Each row below holds a small network's activations on one input, seen along a few directions.
In each table, some parts of the input vary, and every possible input appears once, in random order.
A made-up example of a description, with smaller parts first: values(2) and (point or line(11) or (ring(5) and line(6))).
Shared parts are said once, and a part with two or three values counts as separate values.

Other details of the inputs shift rows strongly along two fixed directions, in all tables alike. That doesn't count.

Rows:
R1: [-0.4,14.7,-6.4,-14.3,2.0,-24.8,4.1,-3.2,-21.5,-26.9,16.5]
R2: [-2.8,-0.6,11.9,13.9,-9.7,21.6,6.1,41.2,37.4,56.4,3.6]
R3: [-29.7,0.3,-32.4,-20.6,-20.9,-24.9,12.5,-15.4,-33.6,-9.3,8.7]
R4: [15.9,1.3,18.2,13.1,8.1,0.2,-2.5,10.0,16.6,-4.6,1.9]
R5: [-21.9,17.7,-18.9,-21.8,-11.2,-23.5,8.9,-0.6,-24.3,-1.6,13.2]
R6: [-19.4,-3.1,-3.2,-4.2,-19.8,3.1,8.0,18.1,8.5,44.2,-8.0]
R7: [-18.7,8.8,-6.5,-3.2,-17.3,2.3,9.2,23.0,12.6,40.9,4.2]
R8: [-4.8,2.3,8.5,3.6,-0.3,1.3,1.9,17.6,5.8,19.2,9.3]
R9: [-16.8,1.7,-17.7,-8.4,-3.4,-18.0,6.4,-6.2,-26.1,-17.0,22.9]
R10: [10.3,13.6,-12.9,-13.0,-6.5,-0.9,-30.6,-23.7,-39.4,-12.5,13.7]
R11: [-29.9,-9.5,-3.1,1.8,-25.4,14.7,9.0,25.3,14.7,61.3,-6.8]
R12: [16.3,-14.0,11.3,19.6,7.8,11.6,-2.4,3.4,22.4,3.4,-17.8]
R13: [14.6,-3.4,-4.1,-2.7,13.0,-6.7,3.2,-27.0,-3.2,-48.8,-5.2]
R14: [-42.7,7.4,-29.6,-18.2,-23.7,-29.3,10.0,-14.9,-35.7,5.7,21.9]
R15: [9.7,-6.1,14.4,5.9,7.3,11.8,0.7,-4.5,19.8,-7.9,-13.5]
R16: [4.9,-8.1,3.3,3.3,5.8,4.4,2.6,-14.2,9.7,-9.3,-6.9]
R17: [37.5,-5.7,20.0,20.7,7.3,41.5,-39.8,15.0,17.5,28.4,2.7]
R18: [-13.5,-0.5,-14.4,-10.1,-31.2,30.2,-18.5,9.8,-17.3,70.9,4.2]
R19: [22.2,8.7,4.1,-11.9,13.0,-12.4,2.1,-20.1,1.2,-46.9,-10.6]
R20: [8.9,5.2,-2.5,-9.7,3.6,-11.0,3.0,0.0,-5.9,-15.7,-10.7]
R21: [-0.9,-1.3,-1.8,2.5,7.8,-15.0,-1.1,-9.1,-16.1,-22.4,15.3]
R22: [25.1,-10.3,16.0,32.5,16.9,24.2,-3.9,14.4,40.4,1.8,-12.4]
R23: [9.7,-3.6,-5.1,-3.3,11.6,-19.6,-1.8,-23.8,-22.0,-43.8,-6.2]
R24: [-30.2,4.5,-27.1,-15.4,-17.7,-26.6,10.8,-9.7,-32.8,-10.7,28.7]
R25: [38.4,-20.9,40.4,40.5,23.8,45.3,-9.3,32.0,60.1,24.1,-36.2]
R26: [-45.6,1.5,-12.1,-10.3,-24.9,-4.4,10.5,19.0,-15.5,45.3,23.8]
R27: [28.7,-5.6,17.5,24.4,27.4,6.2,-9.2,-4.4,16.3,-27.3,-9.6]
R28: [-29.9,-0.3,-3.2,-0.6,-20.3,-1.3,7.7,16.7,-1.5,34.3,17.3]
R29: [43.5,-12.6,15.1,21.9,31.6,9.2,-7.2,-7.2,17.5,-46.7,-23.2]
R30: [51.0,-1.9,19.7,9.3,16.1,40.2,-31.3,-16.5,6.6,-5.9,-13.6]
R31: [-39.1,9.5,-19.0,-16.3,-23.5,-22.0,8.9,-5.3,-26.3,7.9,16.0]
R32: [-30.7,-7.1,-17.6,-10.8,-13.0,11.7,13.9,4.6,-0.7,33.9,4.9]
R33: [36.4,-19.3,42.6,35.5,28.0,51.6,-6.8,24.4,65.4,21.7,-31.9]
R34: [29.4,5.0,15.5,10.4,27.9,-12.8,-9.6,-18.7,-4.8,-64.2,-7.1]
R35: [-1.1,0.3,-8.2,4.7,7.6,-4.5,1.6,-4.4,-5.7,-17.5,4.7]
R36: [11.2,7.1,2.7,-14.2,8.6,-18.0,1.7,-26.5,-9.4,-44.3,-6.4]
R37: [30.9,11.6,12.1,2.0,27.3,-22.3,-8.3,-21.6,-11.0,-67.2,-5.2]
R38: [1.5,2.8,4.4,-11.2,6.8,-1.9,3.5,-8.6,-0.5,-9.3,-6.8]
R39: [-30.9,4.2,-21.3,-14.1,-17.0,-30.3,7.6,-13.7,-34.8,-6.9,28.1]
R40: [-20.6,-2.1,0.6,-6.7,-13.0,27.4,12.4,31.2,29.0,68.7,-7.3]
R41: [-23.6,8.4,-20.3,-22.8,-23.3,-18.7,12.2,3.5,-16.1,15.1,0.9]
R42: [-7.9,15.0,-9.1,-14.3,-4.1,-31.6,2.4,-17.8,-24.8,-31.3,8.6]
R43: [41.6,-0.5,19.2,7.3,28.1,-9.3,-8.6,-13.2,3.1,-55.1,-22.9]
R44: [-26.9,-15.0,-0.9,4.9,-11.6,31.1,10.3,21.1,24.6,70.2,-3.1]
Each input here is: line(4) and (point or (values(2) and line(5))).
Changing only the line(4) part turns R15 into R28. The same change can be made to R36. Which row results?
> R4
Changing only the line(4) part turns R17 into R10. The same change can be made to R9. Which row results?
> R35
Change only the line(5) part in R34. List by row number the other rows that result.
> R5, R27, R35, R37
Change only the values(2) part in R24. List by row number the other rows that result.
> R9
Change only the line(5) part in R14. List by row number the other rows that result.
> R7, R22, R31, R42
Start at R39 and move only the line(4) part, one step at a time. The first step leads to R14. Which rows follow, in order?
> R12, R16
